Each row below holds a small network's activations on one input, seen along a few directions.
In each table, some parts of the input vary, and every possible input appears once, in random order.
Descriptions start from the smaller parts, as in this example, which fits no table here: one of 3 separate values, together with either a single point or one of 11 places along a line or (one of 5 places around a ring, together with one of 6 places along a line).
Shared parts are said once, and a part with two or three values counts as separate values.
In the rows, zero is written as 128.

Other details of the inputs vary at random and push rows far along three fixed directions, the same in every table; ignore that.
To show where, the next rows are all for the same input, with only those details redrawn:
[126 108 156 130 119 132 126 119 133 149 129]
[138 130 129 119 118 122 142 121 138 113 132]
[137 129 130 120 119 123 141 121 138 116 132]
[131 111 151 129 119 129 130 120 133 142 130]
[135 131 129 118 119 123 142 121 139 114 132]
[124 131  94 149 124 113 120 123 126 137 128]
[130 113 148 128 119 129 130 120 134 139 130]

A family of inputs:
r1: [124 127 120 162 136 127  96 142 118 153 125]
r2: [117 113 111 145 142 131 102 137 104 155 122]
r3: [129 131 134 120 115 114 139 127 140 108 121]
r4: [ 22 200 144  62 125 162 128 129 177 143 147]
r5: [124 111 165 131 130 132 114 137 119 135 123]
r6: [141 136 127 123 122 134 150 117 138 117 130]
r7: [123 133 100 149 138 118 109 138 112 125 128]
r8: [127 115 112 149 143 136 101 135 107 161 124]
r9: [122 126  89 143 131 112 127 122 121 134 122]
r10: [130 107 152 126 128 137 131 116 132 154 127]
r11: [133 124 156 130 132 139 118 137 128 133 131]
r12: [124 133  96 151 123 111 118 127 129 136 125]
r13: [138 142 132 126 117 131 145 122 143 116 126]
r14: [125 138  95 151 125 115 118 125 134 135 125]
r15: [140 121 147 123 135 152 128 132 117 140 126]
r16: [128 112 158 127 132 132 118 133 116 128 126]
r17: [136 128 125 112 125 124 147 119 135 118 130]
r18: [120 139 103 148 134 112 107 144 116 122 121]
r19: [134 125 153 130 135 148 128 131 121 137 132]
r20: [137 127 154 133 132 146 124 132 122 135 131]
r21: [119 115 132 166 135 126  91 144 112 167 124]
r22: [133 123 126 112 125 119 147 118 130 112 123]
r23: [122 131  90 146 128 115 124 123 126 136 129]
r24: [140 134 135 119 131 130 130 135 125 108 136]
r25: [ 12 194 102  83 140 157 114 122 155 168 145]
r26: [135 125 151 126 138 148 129 130 118 140 129]
r27: [131 116 152 124 136 138 123 134 121 134 135]
r28: [122 135 122 164 134 134 101 142 116 156 123]
r29: [131 123 128 116 122 119 145 119 133 109 126]
r30: [137 135 139 122 129 124 130 143 130 102 128]
r31: [134 122 121 108 123 126 146 121 133 116 124]
r32: [141 134 122 113 122 138 150 118 134 122 125]
r33: [133 112 157 125 141 144 120 130 119 146 131]
r34: [116 132  96 149 122 106 119 126 126 129 118]
r35: [143 126 121 110 124 132 146 119 136 120 127]
r36: [126 111 164 132 131 135 115 138 122 137 127]
r37: [127 103 155 118 135 140 119 132 111 141 122]
r38: [138 133 133 122 115 119 140 128 144 114 127]
r39: [131 126 131 118 118 117 141 120 134 108 125]
r40: [133 119 124 108 122 123 144 119 129 116 120]
r41: [133 128 132 122 117 119 141 125 141 109 125]
r42: [128 127  85 138 128 118 125 123 121 140 123]
r43: [125 140  96 152 123 113 118 129 136 136 123]
r44: [135 128 133 115 134 126 134 133 120 101 130]
r45: [134 130 132 116 136 129 135 135 124 103 134]
r46: [130 115 163 132 130 137 115 138 123 141 131]
r47: [143 138 108 111 122 114 157 122 139  86 130]
r48: [134 119 168 142 130 148 117 135 122 149 126]
r49: [126 108 156 130 119 132 126 119 133 149 129]
r50: [141 131 131 113 138 131 135 133 121 112 134]
r51: [134 130 133 122 116 117 141 129 143 109 124]
r52: [153 156 106 117 118 123 160 119 142  86 130]
r53: [127 132  91 149 130 118 124 121 128 137 128]
r54: [124 130  96 140 143 116 114 134 105 125 123]
r55: [134 114 146 115 136 142 123 134 117 138 130]
r56: [133 107 162 133 138 145 116 131 120 148 133]
r57: [140 152  69 143 126 107 133 122 133 105 129]
r58: [136 130 131 111 139 129 136 134 121 106 131]
r59: [131 140  98 149 139 123 110 136 117 127 131]
r60: [131 128 129 118 119 121 142 121 138 110 129]
What is each input in this table made of? -> one of 2 separate values, together with one of 5 places along a line, together with one of 6 places along a line
The inputs of r58 and r50 match in every part but the place on the line of 5. If r41 is changed in the same way as r58 into r50, which row does it become? -> r12
Change only the choice among 2 separate values in r18. List by row number the other rows that result. -> r3
Change only the choice among 2 separate values in r60. List by row number the other rows that result. -> r7
